Each row has a name. After each piece below comes the name of the row it's from. Each question is about the rows just above it.

lep: [131 139 145 139 134]
lanu: [118 104 158 105 114]
monu: [128 134 139 145 132]
dep: [134 112 121  79 131]
Seg: [144 125  55  67 140]
kavas: [130 117 156  76 134]
rago: [124 130 132 148 130]
resib: [146 123  24  59 152]
Where do [134 139 145] appear?
monu
Where do [128 134 139 145 132] appear?
monu
[104 158]
lanu

neze: [ 52  52 207 222 212 225 197  72 107  52  49 144 191 126  54  79  94]
sedok: [ 52 122  52 225 107 197 207  72 222  49 212  57 219 211 124 149 145]
fopa: [ 52  52 122 183 119 105 109 126 157 121 194 144 191 126  54  79  94]
miru: [ 52  52 122 183 119 105 109 232 157 121 194 144 191 126  54  79  94]
[ 52  52 122 183 119 105 109 232 157 121 194 144 191 126  54  79  94]
miru
Which row holds [ 52 225 107 197 207  72 222  49 212]?
sedok
Which row holds [222 212 225 197  72]?
neze
[225 197  72 107  52  49 144 191]
neze
The row with [ 52  52 122 183 119 105 109 126 157 121] is
fopa

zetol: [ 81  88 126 153  66  98 173 171 170 175 152 129 156 186  97 203  83  71
 113 125 145 171 213]
debi: [197 103  73 168 163 116  85  37 192 107 107 100  60  92 178 133 129  67
 200 103  76  60 114]
beven: [ 93 171 126 153  66 107 173 171 170 175 152  56 156 186  97 203  83  71
 113 125 145 171 213]
saze: [ 60 198 130  80 175  63 199 198 197 103  74 168 163 116  85  37 192 163
  96  92 144 199 114]
Ruso: [ 36 184 116 178 109  44 178 183 184 108  77 163 122 115  63  70 209  99
 190  75 117 180 140]
rasut: [166  88  67 190 103 160  80  88  89  39  80  48 147 152 138  82 102  98
 192  85 155  83 162]
sifu: [184  74 147  59 208 175  80  75  74 133 174 134 121  99 167 126 107 212
  66 196 132  79  43]
Which row holds [80 88]?
rasut
[197 103  74 168 163 116  85  37 192]
saze
Where do [ 77 163 122 115  63  70 209  99] appear?
Ruso

taki: [ 71 110 131 196 139 114  98  89 140  84 105 164 167 130 110 135 155  66
 135 134 161  78 129 126  52 139 171 178 114  72  64 117 148 141 105 159
 159  89 129 119  93 101 161 121 121]
lan: [158 128 128 111  81 169  96 153 160 197 137 115  94 219 189 163 118 123
  96 129 182  86  76 177 145 119 122  99 137 150 119 137  94  99 196 109
 101 163 197  88 144 202 175 101 176]
Bot: [116  91 135 153 129 123 121 122 155 119 140 143 171 131 127 128 130  91
 131 138 183 119 169 113 107 155 150 124 138 124 125 111 157 136 139 137
 136 162 152 120 141  82 164 140  99]
vot: [136 134 115  96 153 116 109 122 147 120 112  99 100 169 160 128 128 111
  81 169  96 153 141 146 112 139 168 134 157 101 137 169 135 168 118 133
 149  81 114 122  95 100 132 125 146]
Kefi: [132  94 110 118 188 147 129 143 177 119 129 116 146  98 147 105 161 110
 146 164 135  93 161 143 116  87 142 121 110 117 151 149 119 149 107 139
 138 171 105  98 157  63 159 110 114]
Reber: [141 133 118 194 100 222 131 177 109 154 167 107 156 196 194 126 130 149
 128 148 143 177 153 127  70 115 108 103 116 163  97 113 102 112 133 128
  95 172 157 131 110 178 122  93 155]
Nadi: [156 159 104 134 137 185 119 130 164 122 126  90 106 104 145 130 113 117
 148  79 160  68  95 116 146 154 130 104 162 101 146 106 138  61 109  94
 105  80 139 122  61 121 173 120 131]
besom: [130 135 137 144 125 137 126 131 121 137 126 122 131 145 144 136 116 139
 123 125 129 132 120 137 122 124 127 121 122 135 112 126 116 116 145 128
 115 137 142 125 126 141 135 116 134]
[135 134]
taki
[123  96 129 182  86  76 177 145 119 122  99 137]
lan
Which row holds [160 128 128 111  81 169  96 153]?
vot
Where do [122 135 112] appear?
besom
The row with [123  96 129 182  86] is
lan
[122 126]
Nadi
The row with [ 93 161 143 116] is
Kefi

vok: [119 115 102 155 141 131 120  87 129  82 193 220  90  85 105 152 123 154
 136 175 141 141  54 167 172 132  60 102 143 139  89 114 117 113  60 107
 163 114 100  25  95  83 143 155 140 103 114 122 105 135 179 157  34 122
 168  69 191 143  95]
Vum: [119 115 102 155 141 131 120  87 129  82 193 220  90  85 105 152 123 154
 136 175 141 141  54 167 172 132  60 102 143 139  89 114 117 113  60 107
 163  95 114  25 143 100  83 166 134 104 127 111 111 132 180 154  24 120
 160  73 177 146  96]
mutav: [119 115 102 155 141 131 120  87 129  82 193 220  90  85 105 152 123 154
 136 175 141 141  54 167 172 132  60 102 143 139  89  95 117 114  60 163
 113 100 114 143 107  83  25 166 134 104 127 111 111 132 180 154  24 120
 160  73 177 146  96]
[ 95 114  25 143 100  83]
Vum
[114 117 113  60 107 163 114 100  25  95  83 143] is in which row?
vok

lote: [124 157 114  81 198 111  50  54  76 144 135]
ful: [155 114  98  75 180 126 165  78 122  58 160]
dafog: [168 167  98  75 144  76 111 198  54  50 154]
[144  76 111 198] is in which row?
dafog
The row with [198 111  50  54  76 144] is
lote
[50 54]
lote
[ 54  50 154]
dafog
Where do [ 75 144  76 111 198  54  50] appear?
dafog
[157 114]
lote
Which row holds [ 75 144  76 111]?
dafog

leruz: [223 140 124  89 137]
nomi: [145 117 124 137  89]
gurag: [223 140 124 127  68]
Which row holds [223 140 124 127  68]?
gurag
[137  89]
nomi

